A small network was shown many inputs. Here are its activations along a few directions, one row for each input.
Each table varies a few parts of the input and shows all the possible inputs, shuffled.
Descriptions start from the smaller parts, as in this example, which fits no table here: one of 8 places around a ring, together with either a single point or one of 9 places around a ring or (one of 2 separate values, together with one of 6 places along a line).
Shared parts are said once, and a part with two or three values counts as separate values.

Table:
x1: [-3.99 -0.74  1.77  2.96  0.20  1.66 -0.93 -1.51  3.14  3.07  2.81 -0.34]
x2: [ 2.96  4.06  1.03 -2.55  1.43  0.21  2.03  1.59 -1.53 -3.55 -1.44 -0.50]
x3: [ 2.70  2.59 -0.76 -2.62 -1.97  0.27  0.89  0.47  1.33 -3.26 -2.49 -0.46]
x4: [-1.33 -7.90 -5.88  2.86 -2.96 -3.62 -2.63 -0.04 -2.54  3.21  1.65  1.79]
x5: [-0.53 -3.15  3.59  0.57  1.40 -0.42 -1.52 -2.35 -1.28  4.07 -0.33 -2.57]
x6: [-1.94 -0.32  4.54  1.13  3.45  0.88 -0.13 -1.01 -1.47  3.89  1.32 -2.24]
x7: [ 4.18  1.45  0.07 -3.16 -0.18 -0.95  1.00  0.02 -1.20 -3.39 -2.83 -0.40]
x8: [-4.40  1.09  3.15  2.54  2.40  2.28 -0.42 -0.16  0.39  3.65  2.88  0.35]
x9: [ 2.69 -3.87 -8.48 -0.88 -3.19 -4.00  0.09  1.72 -1.87 -3.87 -1.06  3.19]
x10: [-2.44 -1.92  2.66  1.32 -0.51  0.69 -1.62 -1.95  1.47  4.10  0.08 -2.55]
x11: [ 1.20  3.62 -1.59 -0.89 -1.04  1.44  1.34  0.75  2.89 -4.03 -0.44  1.58]
x12: [ 0.90  5.10 -0.12 -1.28  0.97  1.56  1.90  2.48  0.68 -3.88 -0.14  2.14]
Describe the family of inputs behind these rows. -> one of 2 separate values, together with either a single point or one of 5 places around a ring
Changing only the choice among 2 separate values turns x9 into x4. The same change can be made to x3. Which row results? -> x10

Table:
x13: [ 2.12 -2.63 -4.27 -2.42 -2.99 -3.07 -0.17  1.08  0.00 -3.46 -4.23  2.71]
x14: [ 6.54 -0.01 -0.54 -3.22  0.58 -2.77  3.14  1.08 -4.71 -3.54 -2.74 -0.39]
x15: [-1.09 -3.69  1.45  2.82 -0.53 -0.51 -0.45 -3.40  4.66  2.59  1.77 -4.19]
x16: [ 2.05 -0.53 -4.56 -2.72 -5.33 -1.49 -0.68  4.26 -2.45  1.30 -2.01  0.37]
x17: [ 0.21  3.58 -1.58 -0.23 -3.43  3.07 -0.36  3.66  1.86 -0.38  1.25  3.35]
x18: [-6.72 -0.19  2.39  4.14  2.97 -0.59  0.50  2.37 -2.07  3.06  3.33  0.54]
x19: [-1.24  1.53  9.41 -1.31  1.61  2.46 -1.80 -1.32  1.40  6.48 -3.98 -6.08]
x20: [ 0.68  2.32 -1.67  0.07 -1.21  0.82 -0.58  0.42  3.81 -4.82 -1.62  4.68]
x21: [ 2.44 -0.35 -4.58 -1.57  0.11 -1.75  1.58  0.79 -1.73 -5.33 -2.75 -1.94]
x22: [ 1.64  3.78 -2.34 -0.79  1.19  3.96  0.85  0.79  1.26 -6.44  0.08 -0.61]
x23: [-6.09  1.11  0.18  0.98  0.59 -0.33  2.43 -1.32  3.47  5.39  2.77 -1.10]
x24: [ 5.83  5.72  2.55 -3.23  3.65  0.57  1.46  0.96 -0.64 -4.66  1.96  1.94]
x25: [-1.89 -5.97  2.13  3.01 -1.30 -0.33 -3.48 -6.50 -0.56  3.61  4.12 -0.84]
x26: [-4.49 -4.67  1.44  4.48  4.07 -0.03 -2.45 -2.88 -4.31  6.21  2.05  1.57]
Describe the family of inputs behind these rows. -> either a single point or one of 5 places around a ring or (one of 2 separate values, together with one of 4 places along a line)
What sort of input is x19? -> a single point
Change only the choice among 2 separate values in x16. List by row number the other rows that result. -> x17
